A small network was shown many inputs. Here are its activations along a few directions, one row for each input.
In each table, some parts of the input vary, and every possible input appears once, in random order.
A made-up example of a description, with smaller parts first: one of 8 places around a ring, together with either a single point or (one of 2 separate values, together with one of 4 places along a line) or one of 11 places around a ring.
Shared parts are said once, and a part with two or three values counts as separate values.
(in the rows, 100 means zero)

Other details of the inputs shift rows strongly along two fixed directions, in all tables alike. That doesn't count.

Rows:
R1: 85 50 73 119 112 46 89 78 118 84 96 83
R2: 83 51 64 124 94 63 91 75 137 56 116 66
R3: 97 65 77 77 114 82 108 111 117 101 129 68
R4: 90 82 68 120 87 50 77 101 138 113 91 65
R5: 105 111 122 104 116 93 78 100 94 63 114 93
R6: 98 66 82 139 91 58 83 86 131 63 102 67
R7: 100 126 125 115 134 110 86 76 83 45 115 128
R8: 90 23 91 142 96 59 75 89 83 99 91 71
R9: 153 107 61 74 72 114 120 132 138 171 52 95
R10: 85 110 113 112 144 109 113 81 76 53 113 142
R11: 129 65 43 127 93 30 80 86 115 53 86 83
R12: 102 108 88 71 78 97 115 114 154 120 115 64
R13: 105 177 143 91 89 116 112 118 108 97 94 110
R14: 95 76 108 103 115 136 92 82 84 82 115 107
R15: 56 95 103 123 99 108 89 68 64 73 111 130
R16: 112 68 90 103 108 66 92 130 115 110 102 53
R17: 79 132 139 111 116 72 91 88 58 59 106 125
R18: 113 148 107 54 125 138 142 121 123 147 101 111
R19: 67 119 127 138 99 109 82 79 53 77 98 138
R20: 108 49 107 116 98 95 89 133 81 121 99 63
R21: 71 67 81 95 73 90 85 102 100 121 114 75
R22: 86 110 108 99 136 114 95 64 89 39 128 125
R23: 77 97 119 101 110 116 109 79 62 102 100 126
R24: 98 104 126 132 87 123 98 94 87 90 93 107
R25: 110 89 70 64 96 75 118 115 159 171 85 57
R26: 99 13 68 111 108 97 99 106 105 118 107 59
R27: 136 59 68 115 66 61 79 121 93 100 77 69
R28: 126 174 123 57 122 155 124 113 137 139 90 125
R29: 64 120 86 102 106 83 96 74 106 77 111 116
R30: 106 57 96 80 96 122 90 109 108 116 124 69
R31: 115 112 83 97 94 114 112 82 68 73 90 141
R32: 107 159 131 72 83 172 138 115 115 151 89 120
R33: 101 127 122 106 134 108 112 99 82 82 105 124
R34: 117 174 126 31 113 153 125 120 126 136 118 111
R35: 65 105 128 135 87 92 70 94 47 72 102 116
R36: 95 95 144 124 112 122 72 94 46 55 114 113
R37: 99 133 130 50 90 137 128 122 89 171 100 109
R38: 101 37 99 136 113 96 90 104 75 95 101 82
R39: 72 66 57 93 83 49 81 96 134 99 123 60
R40: 90 115 126 120 93 140 110 88 91 89 93 129
R41: 92 93 127 120 126 143 90 75 65 61 110 138
R42: 78 97 147 127 104 92 84 91 32 73 102 122
R43: 119 102 93 131 96 92 91 81 52 52 84 138
R44: 74 157 108 100 109 104 104 82 105 92 96 143
R45: 79 125 114 71 112 88 112 88 89 91 122 116
R46: 74 114 110 116 94 120 94 89 84 109 90 132
R47: 103 66 88 86 64 111 105 120 133 137 109 54
R48: 106 49 90 110 111 116 107 114 102 130 92 87
R49: 127 77 59 116 84 29 76 102 104 52 89 77
R50: 120 63 85 59 90 125 123 149 127 187 107 51
R51: 113 184 124 73 97 144 137 112 144 135 83 126
R52: 106 135 92 80 71 74 91 141 149 167 80 58
R53: 146 89 54 52 60 101 116 138 134 167 84 68
R54: 130 102 44 80 94 69 111 95 132 91 87 97
R55: 123 146 81 95 109 91 114 81 97 59 84 153
R56: 131 154 144 77 106 172 113 126 101 158 84 116
R57: 73 86 126 125 116 107 97 70 52 76 98 143
R58: 125 155 80 53 94 96 123 102 106 90 104 126
R59: 105 53 101 130 63 84 79 123 112 109 91 46
R60: 90 111 113 114 117 70 97 84 90 85 96 112
Description of these inputs: one of 2 separate values, together with one of 5 places along a line, together with either a single point or one of 5 places around a ring.
Question: The inputs of R6 and R13 match in every part but the place on the line of 5. If R7 is changed in the same way as R6 into R13, which row does it become?
Answer: R5
Question: The inputs of R54 and R58 match in every part but the place on the line of 5. If R25 is changed in the same way as R54 into R58, which row does it become?
Answer: R45
Question: List by row number the other rows that have the place on the line of 5 and the choice among 2 separate values in common with R40.
Answer: R9, R41, R46, R48, R57
Question: List by row number the other rows that have the place on the line of 5 and the choice among 2 separate values in common with R44.
Answer: R1, R10, R28, R51, R55

Rows:
R61: 89 121 117 97 101 113 113 100 91 120 92 116
R62: 92 145 135 77 112 158 131 98 79 107 110 142
R63: 105 122 118 94 93 111 98 116 93 129 86 104
R64: 75 109 139 114 117 124 101 82 55 44 128 129
R65: 120 52 70 95 64 73 84 138 140 164 81 33
R66: 63 118 130 121 110 111 106 66 42 49 114 154
R67: 99 40 79 134 95 87 84 93 99 91 94 79
R68: 111 172 87 57 88 113 126 104 143 133 89 119
R69: 92 175 113 86 99 101 106 86 103 66 107 135
R70: 105 66 99 106 93 99 82 104 93 92 110 77
R71: 93 129 139 104 124 137 98 82 55 69 111 145
R72: 117 59 42 104 93 47 97 89 121 67 98 82
R73: 123 95 69 101 108 61 99 96 119 75 93 95
R74: 76 110 118 117 105 112 95 73 42 58 106 151
R75: 73 118 136 121 110 101 98 84 61 67 107 126
R76: 117 43 76 90 89 90 98 134 157 158 96 27
R77: 86 51 103 151 103 84 74 81 70 48 106 95
R78: 80 44 87 122 114 68 78 86 90 73 118 79
R79: 111 136 119 70 99 153 119 108 88 131 98 127
R80: 93 22 72 115 104 81 90 97 121 99 110 58
R81: 117 133 114 82 85 150 125 121 104 154 80 115
R82: 121 133 103 69 85 128 116 132 120 182 71 98
R83: 122 139 127 70 100 145 111 126 107 150 91 101
R84: 88 140 150 122 105 139 102 88 42 58 106 149
R85: 86 124 138 101 127 136 112 90 75 79 115 133
R86: 139 74 39 83 90 55 106 117 158 126 80 58
R87: 109 74 70 122 110 44 85 81 98 30 106 95
R88: 98 69 53 111 90 38 77 89 150 76 103 59
R89: 67 32 91 151 108 51 72 70 76 45 113 87
R90: 103 150 83 77 99 94 111 92 136 106 93 115
R91: 123 136 111 72 88 124 112 136 122 181 72 95
R92: 107 123 125 107 104 133 107 107 88 116 87 119
R93: 98 64 89 98 99 80 88 114 117 121 107 59
R94: 116 85 47 87 85 53 92 109 179 130 88 51
R95: 112 128 100 53 90 133 127 131 125 179 93 92
R96: 66 36 94 138 108 60 68 74 63 29 134 85
R97: 89 123 117 85 115 122 111 98 83 109 107 121
R98: 121 66 57 109 91 42 88 100 120 62 101 69
R99: 112 139 120 71 76 121 121 139 125 175 83 82
R100: 86 104 124 113 122 126 93 71 49 52 115 143
Question: The inputs of R63 and R65 match in every part but one. If R87 is changed in the same way as R63 into R65, which row does it become?
Answer: R98
Question: Describe the family of inputs behind these rows.
Answer: one of 5 places along a line, together with either one of 2 separate values or one of 6 places around a ring
Question: Which other rows does R88 become when the place on the line of 5 takes its other values? List them by row number.
Answer: R68, R69, R90, R94

Rows:
R101: 122 175 138 77 84 143 119 133 125 153 80 102
R102: 148 67 77 68 80 119 114 142 118 167 83 63
R103: 104 53 64 79 94 73 92 116 133 117 117 47
R104: 86 77 105 111 98 121 93 89 94 102 108 98
R105: 79 63 71 129 111 65 91 68 84 51 105 113
R106: 97 40 86 97 101 80 91 115 124 137 106 46
R107: 127 107 86 75 108 88 109 119 143 135 89 73
R108: 92 91 96 112 94 93 101 106 101 127 83 99
R109: 94 106 82 100 93 96 101 81 102 93 92 120
R110: 109 54 79 130 90 70 84 86 49 55 94 111
R111: 106 177 158 87 120 136 117 109 80 112 92 139
R112: 131 88 101 118 102 102 93 101 64 65 91 114
R113: 82 92 119 107 93 114 98 99 95 91 114 95
R114: 67 88 117 109 139 95 98 58 52 22 136 138
R115: 80 49 78 119 111 95 86 63 92 47 123 105
R116: 99 173 150 105 110 154 108 89 73 89 89 157
R117: 119 69 65 104 83 70 92 109 151 101 98 51
R118: 110 74 88 84 95 120 112 132 138 176 89 58
R119: 76 109 134 139 118 87 72 74 43 15 122 129
R120: 94 78 87 120 112 60 76 84 91 33 118 94
R121: 92 101 101 127 128 94 98 72 80 37 108 132
R122: 109 189 118 52 95 123 124 120 99 135 92 133
R123: 91 53 91 102 92 82 81 114 108 111 117 56
R124: 109 107 72 82 71 84 108 114 141 136 92 75
R125: 107 180 132 89 117 149 118 82 84 76 95 166
R126: 71 62 100 133 106 56 79 77 69 64 107 100
R127: 102 182 137 68 88 128 115 127 88 148 86 125
R128: 116 84 74 66 80 104 114 125 160 151 103 52
R129: 90 94 98 111 72 82 94 106 110 112 91 83
R130: 110 98 106 115 105 108 99 112 114 119 84 93
R131: 99 67 67 96 98 53 96 96 119 106 98 77
R132: 90 173 135 92 93 145 114 95 75 124 83 152
R133: 92 80 89 97 119 110 111 89 103 92 114 104
Question: Describe the family of inputs behind these rows.
Answer: one of 3 separate values, together with either a single point or (one of 2 separate values, together with one of 5 places around a ring)
Question: The inputs of R128 and R124 match in every part but the choice among 3 separate values. If R115 is changed in the same way as R128 into R124, which row does it become?
Answer: R109
Question: A walk changes only the place on the ring of 5. It starts at R107 and steps to R121. List the rest of the walk in order.
Answer: R125, R117, R120
Question: Which other rows does R121 become when the choice among 3 separate values takes its other values? List them by row number.
Answer: R105, R133
Question: Which other rows does R123 become when the choice among 2 separate values takes its other values? List them by row number.
Answer: R103

Rows:
R134: 80 24 81 131 97 61 73 86 90 63 119 66
R135: 85 66 92 114 93 84 90 92 91 92 104 89
R136: 93 108 110 101 103 115 103 92 77 94 104 122
R137: 101 152 104 87 104 101 108 91 100 78 102 126
R138: 79 72 107 125 111 86 82 85 84 61 117 96
R139: 103 76 84 84 88 95 105 120 137 155 95 61
R140: 109 57 84 116 87 84 86 109 117 109 96 64
R141: 125 163 128 64 92 152 127 134 123 167 84 106
R142: 111 84 63 100 87 59 90 101 131 95 95 71
R143: 116 117 110 83 97 123 112 122 128 143 92 84
R144: 103 86 96 114 95 95 96 101 104 108 90 92
R145: 105 33 60 102 86 75 88 108 131 128 99 50
R146: 75 99 126 129 110 101 84 77 53 42 115 128
R147: 120 120 76 81 91 83 111 114 132 124 85 93
R148: 115 79 63 98 89 59 92 99 132 93 94 76
R149: 71 77 110 134 126 98 89 58 52 21 122 135
R150: 88 91 77 112 111 66 94 75 102 45 114 109
R151: 105 52 73 106 92 89 93 102 117 110 97 72
R152: 98 168 142 77 103 143 124 110 76 132 91 141
R153: 108 77 90 83 90 96 103 126 134 151 98 56
R154: 90 64 99 120 116 93 89 84 81 58 116 99
R155: 103 138 99 98 105 86 102 91 95 74 97 120
R156: 100 135 120 94 100 132 112 100 97 112 95 122
R157: 100 102 99 89 95 106 103 114 127 139 93 83
R158: 113 79 81 92 89 99 104 118 146 150 88 62
R159: 116 148 101 82 103 97 112 101 108 99 89 121
R160: 81 133 130 99 122 130 110 78 61 71 115 148
R161: 100 148 100 86 105 102 114 90 100 79 102 133
R162: 95 161 119 93 116 107 110 74 77 47 108 155
R163: 110 160 124 56 89 146 130 129 117 175 86 109
R164: 118 99 65 80 91 71 102 114 156 127 92 62
R165: 110 80 58 99 87 61 95 101 132 97 95 78
R166: 88 157 137 91 106 138 112 96 78 102 100 142
R167: 94 109 121 100 102 108 102 105 77 103 102 108
R168: 103 129 123 82 105 132 112 107 85 113 105 118
R169: 98 107 116 100 105 115 101 98 74 91 107 116
R170: 85 71 107 131 105 81 79 89 74 64 108 98
R171: 97 125 119 95 108 122 109 97 74 104 98 130
R172: 91 135 138 103 118 127 105 89 47 71 109 147
R173: 95 63 97 124 106 93 86 87 73 59 110 101
R174: 107 76 85 101 85 87 93 119 125 142 85 67
R175: 90 70 94 129 97 89 86 83 88 72 103 99
R176: 78 75 113 133 120 99 84 66 47 19 123 128
R177: 129 181 106 47 101 124 132 122 142 150 84 114
R178: 107 16 65 132 88 56 73 105 122 99 96 42
R179: 132 154 123 61 96 148 128 139 112 171 77 108
R180: 98 64 86 116 97 93 92 92 92 87 99 94
R181: 114 52 71 105 90 83 94 112 121 128 86 65
R182: 104 102 98 93 85 106 101 116 118 140 87 86
R183: 81 67 105 122 101 85 85 87 71 65 115 97
R184: 109 74 88 88 98 98 101 117 123 132 102 68
R185: 75 126 139 117 116 119 93 78 52 48 117 142
Question: The inputs of R148 and R162 match in every part but one. If R180 is changed in the same way as R148 into R162, which row does it become?
Answer: R151
Question: The inputs of R183 and R153 match in every part but one. If R182 is changed in the same way as R183 into R153, which row does it become?
Answer: R157
Question: Describe the family of inputs behind these rows.
Answer: one of 4 places along a line, together with either one of 3 separate values or (one of 2 separate values, together with one of 5 places around a ring)
Question: Which other rows does R144 become when the place on the line of 4 takes its other values? List them by row number.
Answer: R156, R158, R175
